These are the activations of a small neural network, seen along a few directions. Each row is one input.
In each table, some parts of the input vary, and every possible input appears once, in random order.
A made-up example of a description, with smaller parts first: ring(8) and (point or line(11) or (values(3) and line(6))).
Shared parts are said once, and a part with two or three values counts as separate values.

Other details of the inputs vary at random and push rows far along two fixed directions, the same in every table; ignore that.

Table:
row 1: [ -8 -12  16 -25  13  -7 -20 -36 -24  44   6 -47]
row 2: [-15  33 -17  34  -6 -42 -36  -1 -36  -4   1  -9]
row 3: [ 25  -9  10 -33  -3  64  70  26  33 -53  20  14]
row 4: [ 20 -39 -33 -45 -32  86  46 -29  49  32 -34  29]
row 5: [ -4  57  17  23  28 -73   4  73  13 -36   2   1]
row 6: [ 12 -31   0 -31 -16  78  39 -53  26  -1   0 -17]
row 7: [ -6  31 -24   5  -8  -6  -2  19 -15 -22  -5  12]
row 8: [ -4   9  -1  23   1 -50   7  62  -6 -40  17  32]
row 9: [  6 -28  28  -1   1  13 -52 -95 -30  35 -18 -34]
row 10: [-12  13 -18   2 -11  -7 -14  10  -1  -3  -4  20]
row 11: [ -4  -2  -2   9 -14  11  19  26  12  -2  -9  28]
row 12: [ 15   0 -33 -32 -38  62  55  45  46 -51  11  20]
row 13: [-18 -23  -4  -6  36  11 -45 -81 -19  67 -14 -16]
row 14: [ 11   6  47  24  27 -44 -50 -14 -47  -7   7  -6]
row 15: [ -5 -11 -13  16 -16 -22   6  20   3 -19   6  11]
row 16: [-17  15  -7  -1   2 -15 -15 -37  22  32 -36 -32]
row 17: [ 11  34  42 -11  35 -53  26 104 -19 -53  55   0]
row 18: [  0 -20 -13   1 -29  39  24   3  22   7 -14  10]
row 19: [ -9  -1   7  56   5 -68 -58 -24 -29  60  -4   3]
row 20: [  3 -20  -3  -8  25  23  -6 -18   0  14  12 -20]
Each input here is: values(2) and (point or line(4) or line(5)).
The inputs of row 18 and row 11 match in every part but the values(2) part. If row 1 is changed in the same way as row 18 into row 11, which row does it become? -> row 17
Start at row 17 and move only the line(4) part, one step at a time. The first step leads to row 13. Which rows follow, in order? -> row 3, row 14

Table:
row 21: [ 32  -5  -5 -70 -23  88  68  14  51 -36 -23 -14]
row 22: [ 24  15   2   2 -18  11  32  54  17 -70  13  36]
row 23: [-11   4 -11  46  -5 -22 -50 -33 -29  15 -10   2]
row 24: [-13  12  13  31  -1 -29 -41 -40 -25  15 -15  12]
row 25: [ 30 -25  -8 -46 -40  90  69   9  52 -39 -25  31]
row 26: [-12 -16  -6  19  -1   2 -34 -41 -22  51  -1   2]
row 27: [-10  -9  10 -17  31 -16 -44 -63 -20  68 -19 -31]
row 28: [ -17   15   42   62   25 -104  -68   11  -63   23   14   25]
row 29: [-21 -14   3  10   2  -6 -47 -74 -34  56 -18  13]
row 30: [-21  -6  -4  28   7 -28 -61 -58 -51  34 -11  21]
row 31: [ 20  31   3 -20   0   6  19  37  11 -50   8 -13]
row 32: [ 20  -1   8  16 -18   9  24  50  18 -30   6  16]
row 33: [-22  50  -4  38  25 -89  10  92  15  -7  10  16]
row 34: [ 24 -20   3 -12   9  40  57  56  36 -16  29  24]
row 35: [  7  10  -8 -18   6  19  35  60  -1 -70  34   6]
row 36: [-33   8 -36   6  -2 -34 -22 -25  19  66 -47  -3]
row 37: [-43  33 -35  21  -7 -49 -32 -13  -3  49 -33  -1]
row 38: [ 15  33  -3 -16   4  12  18  34   1 -59   4  -9]
row 39: [-17  -5  17   2  25 -12 -23 -55  -3  36 -12 -36]
row 40: [  5   4  -2 -19   2   9  21  41   1 -43  31  -3]
row 41: [ 11  14   0 -26  -9  38  47  36  26 -61  13 -11]
row 42: [-20 -27 -16 -40  -6  54 -11 -84  -4  47 -20 -29]
row 43: [  1 -52 -18 -16  -6  50 -11 -70  15  73 -26   0]
row 44: [ 22 -35 -14 -71  -5  89  73  17  54 -26   4  -5]
row 45: [ 25 -22 -12 -61 -13  87  72  10  64 -40 -11 -13]
row 46: [ 32  14  10 -38  10  29  48  44  39 -44   0 -12]
row 47: [  7  37  22  60   9 -59 -11  74 -17 -43  35  16]
row 48: [-45  30 -50  24  -9 -47 -42 -16 -10  36 -36   5]
row 49: [-18  13   4  17   3 -33 -46 -37 -24   6  -3 -29]
row 50: [  1  48  16  35  18 -56  -1  83 -23 -91  40  -1]
row 51: [ 10  50  18  13  34 -54   1  94 -34 -71  47   5]
row 52: [-16  -9  20  36  13 -44 -39 -56 -20  51  -5 -24]
row 53: [ 17  28  35  56  29 -61  14  98   4 -46  45  19]
row 54: [ 14   3 -14  -5 -20  37  24  10  11 -53  -8  34]
row 55: [ 25 -44 -11 -55 -15  89  86  15  53 -13  14   7]
row 56: [ -4 -25  -4 -52  -4  48 -10 -74  -1  60 -36 -28]
row 57: [ 19   3  -3 -10 -29  35  52  37  24 -54  16   3]
row 58: [ -23   31   42   58   26 -106  -68    5  -52    5   10  -27]
row 59: [  9  24  34  50  -3 -72  -1  73 -20 -48  32   4]
row 60: [ -7 -51 -11 -24 -30  45  -5 -76  -3  61 -24 -13]
row 61: [-16  18   6  -5  10  -9 -48 -75 -24  45 -30 -41]
row 62: [-20  18   9  78  26 -91 -80   9 -70  18  27  13]
row 63: [-15   9  32  74  23 -99 -70  21 -58  36  23   9]
row 64: [ -8 -43 -27 -24 -32  47 -12 -82  -5  50 -16 -13]
row 65: [ -1 -46  -9 -28  -4  46 -10 -80  10  61 -35  15]
row 66: [  4  49  31  13  37 -61  -7  75 -32 -39  43  -6]
row 67: [ 15  -8  20  -6  19   6  36  42  15 -19  22  37]
row 68: [-15  12   5  -2  19 -34 -58 -47 -42  44  -4 -27]
row 69: [  1  24  24  41  10 -64  -1  73 -33 -39  55  10]
row 70: [ 18 -17 -18  -8 -18  39  25  31  15 -18  19  23]
row 71: [ 18 -17   8  -4   1   0  34  47  13 -22  29   9]
row 72: [-10  -5  18  33  13 -42 -54 -56 -19  43 -27   7]
row 73: [-12 -12 -13  31 -16  -7 -57 -70 -18  50 -23  -9]
row 74: [ 28 -17  -3 -82  11  91  81  18  53 -13   3  -8]
row 75: [ 18  -6  14 -10   3  28  42  16  33 -24  -2  26]
row 76: [ -1 -18   1  27   2 -10 -34 -43   1  47 -21  -6]
row 77: [ 18  11 -10   8 -23  14  38  53   7 -77  22  11]
row 78: [-34  -3 -68 -26 -37  26 -11 -62  30  64 -60  -3]
row 79: [-12 -41 -34 -20 -27  53 -13 -87 -15  42 -20  -9]
row 80: [  1  -3 -54 -54 -46  67  79  42  75  -9 -41  19]
row 81: [-11 -22   5  21  -4 -22 -41 -73 -12  55 -23 -25]
row 82: [ 17 -32  -7 -71   5  92  81  14  54 -20  11  -7]
row 83: [  7  26  22  38  13 -64 -14  72 -32 -47  41  42]
row 84: [ -1 -12   2 -42  14  45  -2 -85  19  55 -39 -40]
row 85: [-15 -40  -7 -41 -10  48 -10 -78  -1  53 -28 -27]
row 86: [ 14  34  19  47  -6 -65   6  88 -16 -75  48   9]
Describe the family of inputs behind these rows. -> line(6) and (point or (values(2) and line(5)))
The inputs of row 35 and row 82 match in every part but the line(6) part. If row 77 is changed in the same way as row 35 into row 82, which row does it become? -> row 52
Change only the values(2) part in row 35. List by row number the other rows that result. -> row 50
Change only the line(6) part in row 60. List by row number the other rows that result. -> row 55, row 64, row 69, row 71, row 79
Change only the line(5) part in row 81. List by row number the other rows that result. -> row 45, row 46, row 72, row 76
